A small network was shown many inputs. Here are its activations along a few directions, one row for each input.
In each table, some parts of the input vary, and every possible input appears once, in random order.
Descriptions start from the smaller parts, as in this example, which fits no table here: one of 5 places around a ring, together with either a single point or (one of 2 separate values, together with one of 4 places along a line) or one of 9 places around a ring.
Shared parts are said once, and a part with two or three values counts as separate values.
In the rows, 128 means zero.

Other details of the inputs vary at random and push rows far along two fixed directions, the same in every table; ignore that.

Rows:
row 1: [111 120 121 163  95 183 149 130 167 152 102 128]
row 2: [124 113 105 116  93 109 147 110 133 124 114 169]
row 3: [108 124 153 137 129 168 163 103 144 119 127 138]
row 4: [170 135 127  84 175 114  92 142  68 125 145 117]
row 5: [ 96 116 147 133 129 169 165 102 131 106 128 134]
row 6: [124 115  92 116  76 133 150 107 122 144 102 178]
row 7: [139 112 138 104 172 173  76 141  71 153 132  87]
row 8: [177 187 168 147 134  11 159 129 216  93 190 149]
row 9: [132 120  98 121  67 133 145 115 134 147 111 182]
row 10: [156 120 112 116 171  87  63 148  80 152 142 118]
row 11: [181 200 206 138 149  87 167 130 224 112 190 118]
row 12: [185 208 172 138 119  77 157 163 246 127 193  93]
row 13: [ 75 107  97 145  83 135 148 117 130 117  91 143]
row 14: [123 111  96 105 146 115  61 164  76 158 116  86]
row 15: [143 109 122 138 182  79  65 128  77 141 131 118]
row 16: [148 108 126 125 191 146  65 138  46 141 121 128]
row 17: [ 95 100 106 151  91 118 164  97 128 110 106 183]
row 18: [ 94 113 125 158 113 161 154 121 152 123 108 114]
row 19: [142 132 111 111  86 174 157 113 114 135 111 187]
row 20: [111 111 105 102 161  92  70 155  86 132 121  80]
row 21: [126 128 134 142 128 142 159 101 121 107 121 180]
row 22: [128 133 124 108  91 201 158 110 141 144 118 144]
row 23: [ 90 115 106 167  88 140 143 120 143 152  90 156]
row 24: [120 125 126 104  90 196 165 104 133 140 114 142]
row 25: [111  97 107 141 161 122  45 154  72 161 106  91]
row 26: [111 130 103 148  69 142 139 134 152 159 102 153]
row 27: [105 113 126 106 100 197 165  98 128 125 105 141]
row 28: [125  99 124 107 186 129  92 126  43 100 129 121]
row 29: [154 142 168 125 170 142 106 141 139 137 155 103]
row 30: [173 192 190 132 143  47 181 129 193  69 195 153]
row 31: [147 149 128 106 146 119 115 155 145 134 147  66]
row 32: [140 126 126 123 152  59 108 126 115 100 150 123]
row 33: [132 133 147 149 162 122 110 148 142 140 136  74]
row 34: [123 119 155 101 192 131  99 134  90 103 154  76]
row 35: [ 74 112 109 158  84 122 160 116 143 115  98 148]
row 36: [100 103 114 137 178  90  68 147  80 132 119  83]
row 37: [150 148 125 108 145 129 101 159 141 142 147  67]
row 38: [155 197 181 137 125  55 173 147 241  81 196  84]
row 39: [121 111 118 102 170 132  85 154  98 125 128  50]
row 40: [114 127 148 140 158 105 125 148 141 101 149  68]
row 41: [133 118 114 156  96 124 126 115 138 145 112 178]
row 42: [104 124  91 126  65 141 149 126 140 149  92 146]
row 43: [128 121 132 150 110 164 156  98 114 131 102 190]
row 44: [138 124 116 129  96 179 149 112 107 143 107 189]
row 45: [123 115 119 108  94 163 165 103 111 114 107 185]
Each input here is: one of 5 places around a ring, together with one of 9 places around a ring.
The inputs of row 21 and row 16 match in every part but the place on the ring of 9. If row 18 is changed in the same way as row 21 into row 16, which row does it become?
> row 1
The inputs of row 32 and row 41 match in every part but the place on the ring of 9. If row 34 is changed in the same way as row 32 into row 41, which row does it become?
> row 29
Which other rows does row 20 become when the place on the ring of 5 takes its other values? List them by row number.
> row 2, row 27, row 39, row 45
Start at row 37 and move only the place on the ring of 5, one step at a time. The first step leads to row 22. Which rows follow, in order?
> row 19, row 9, row 14

Rows:
row 46: [133 168 148 153  85  89 198 108 209 102 141 180]
row 47: [146 120 129  95 180 117  80 142  83 129 147  75]
row 48: [ 95  77  84 145  91 203 129 105  71 149  65 181]
row 49: [132 123 141 125 185 126  80 158  93 132 138  60]
row 50: [162 138 123 113 170  87  84 155 101 133 149 107]
row 51: [138 164 131 138  71  83 190 113 207 112 137 169]
row 52: [133 168 143 141  74 126 189 126 228 130 143 135]
row 53: [ 83  73  92 141  98 162 130 100  88 135  88 163]
row 54: [153 142 150 109 159 107 124 131 144 115 158 105]
row 55: [134 172 140 141  67  88 192 122 206 106 139 174]
row 56: [129 117 141 119 184 120  75 150  99 141 142  60]
row 57: [147 149 158 117 164 114 120 132 134 111 160 109]
row 58: [159 138 128 110 162  83  81 147 108 137 153 110]
row 59: [143 174 150 123  78 128 196 123 210 109 148 160]
row 60: [135 140 154 131 179 111  97 149 123 132 154  72]
row 61: [ 73  66  77 148  96 190 137 102  67 132  64 169]
row 62: [ 85  85 104 129  98 220 146 104  83 132  78 157]
row 63: [ 89  77  93 145  94 199 128  94  70 154  63 182]
row 64: [137 153 144 121 145 114 116 158 154 128 148  84]
row 65: [152 117 131 116 180  92  68 140  81 141 144 106]
What is each input in this table made of?
> one of 4 places along a line, together with one of 5 places around a ring
The inputs of row 46 and row 63 match in every part but the place on the line of 4. If row 61 is changed in the same way as row 46 into row 63, which row does it become?
> row 48
Which other rows does row 50 become when the place on the line of 4 takes its other values? List them by row number.
> row 55, row 59, row 64
